A small network was shown many inputs. Here are its activations along a few directions, one row for each input.
Each table varies a few parts of the input and shows all the possible inputs, shuffled.
Descriptions start from the smaller parts, as in this example, which fits no table here: one of 5 places around a ring, together with either a single point or one of 11 places along a line or (one of 3 separate values, together with one of 4 places along a line).
Shared parts are said once, and a part with two or three values counts as separate values.

Other details of the inputs shift rows strongly along three fixed directions, in all tables alike. That doesn't count.
These rows show it; all are for the same input, with only those details redrawn:
-4.21 +1.31 -3.37 +0.23 -2.35 -0.26 -3.93 +2.54 +2.45 +3.03 +2.68 -4.05
+0.37 -3.29 -2.91 +0.98 +1.37 -3.63 -0.81 -0.58 +6.42 -0.80 -1.53 -3.55
+0.12 -1.31 -3.12 -3.74 -2.88 -0.12 +1.75 -2.15 -6.94 +3.44 +4.50 +4.02
-5.33 +1.70 +2.93 +5.95 -0.10 +3.36 +0.01 +0.78 -2.74 -0.73 +0.08 +1.73
+1.07 -3.83 -2.65 +0.72 +1.48 -3.76 +0.07 -1.23 +5.60 -1.07 -1.51 -2.60
+6.15 -7.07 -4.23 -4.68 +0.73 -5.22 +4.63 -5.63 -1.39 -0.03 +0.47 +3.51

Table:
R1: +3.22 -3.12 -0.69 -1.67 +2.54 -2.02 -1.53 +0.03 +6.53 -1.78 -2.56 -5.17
R2: -2.60 +5.74 +5.22 +6.20 +0.22 +6.27 +0.49 +1.68 -4.32 -2.66 -1.16 +2.83
R3: +8.93 -2.07 +0.02 -3.06 +1.77 -2.87 +4.68 -4.76 -3.02 -2.29 -0.33 +5.44
R4: -1.44 +1.80 -1.80 -1.21 -2.77 +0.15 -3.04 +4.06 +1.46 +3.49 +1.03 -3.28
R5: +0.93 +2.31 -0.58 -4.55 -3.13 +0.37 +2.18 -1.77 -9.14 +1.56 +2.51 +5.49
R6: -4.47 +6.01 -1.06 -1.08 -1.15 +0.59 -2.07 +3.04 +1.65 +2.16 +1.14 -2.91
R7: +2.21 -0.43 -2.83 -7.52 -2.82 -1.71 +3.32 -1.59 -4.13 +5.21 +3.38 +3.04
R8: +2.62 -2.63 -0.95 -1.30 +0.10 -4.17 +0.22 -0.28 +5.61 -0.25 -3.10 -2.45
R9: -4.26 +1.36 -3.40 +0.24 -2.31 -0.20 -4.04 +2.47 +2.38 +3.08 +2.64 -4.03
R10: +0.14 -1.73 +4.98 +1.04 +4.18 -0.11 +4.06 -1.94 +1.36 -4.02 -3.20 +2.01
R11: +0.90 +0.21 +5.51 +6.61 +4.16 +1.12 +3.86 -0.90 -0.86 -7.04 -6.30 +3.15
R12: -4.93 +3.75 -3.53 +0.84 -1.17 +0.49 -4.35 +2.11 +0.84 +1.00 +2.02 -3.05
R13: +0.01 -2.27 -2.57 -5.74 -1.19 -0.03 +0.48 -2.75 -6.33 +1.98 +4.70 +3.14
R14: +0.73 -2.62 +5.90 +3.09 +3.78 -0.30 +2.30 -1.77 +1.79 -5.94 -5.10 +1.42
R15: -3.11 +2.05 +4.25 +1.74 +0.13 +4.09 -0.78 +2.26 -3.82 -1.24 +0.01 +1.14
R16: -2.56 +4.81 +3.85 +4.78 +0.18 +5.04 +0.48 +1.59 -5.06 -1.76 -1.33 +1.65
R17: +2.77 -2.13 +3.77 +4.53 +2.70 +0.79 +3.11 -0.91 +0.93 -2.96 -4.91 +1.22
R18: -1.82 +3.20 +4.68 +5.34 -0.68 +5.45 +0.01 +2.29 -1.97 +0.00 -0.90 +1.74
R19: +4.25 -2.84 -0.49 -2.22 +2.17 -1.25 -1.52 -0.61 +6.30 -1.54 -1.68 -3.26
R20: +4.49 -2.16 +0.26 -1.82 +2.64 -2.49 -2.86 -0.13 +7.57 -1.35 -1.00 -3.66
R21: -0.08 +3.25 -0.70 -0.18 -2.38 +0.80 -4.53 +3.79 +3.30 +4.07 +2.28 -3.48
Q: The inputs of R18 and R19 match in every part but one. If R4 is changed in the same way as R18 into R19, which row does it become?
A: R15
Q: What do these inputs look like to the network?
A: one of 3 separate values, together with either a single point or one of 6 places along a line
Q: List by row number the other rows that have the choice among 3 separate values in common with R11.
A: R2, R3, R5, R6, R12, R16
Q: Which other rows does R16 become when the choice among 3 separate values takes its other values? List them by row number.
A: R1, R17
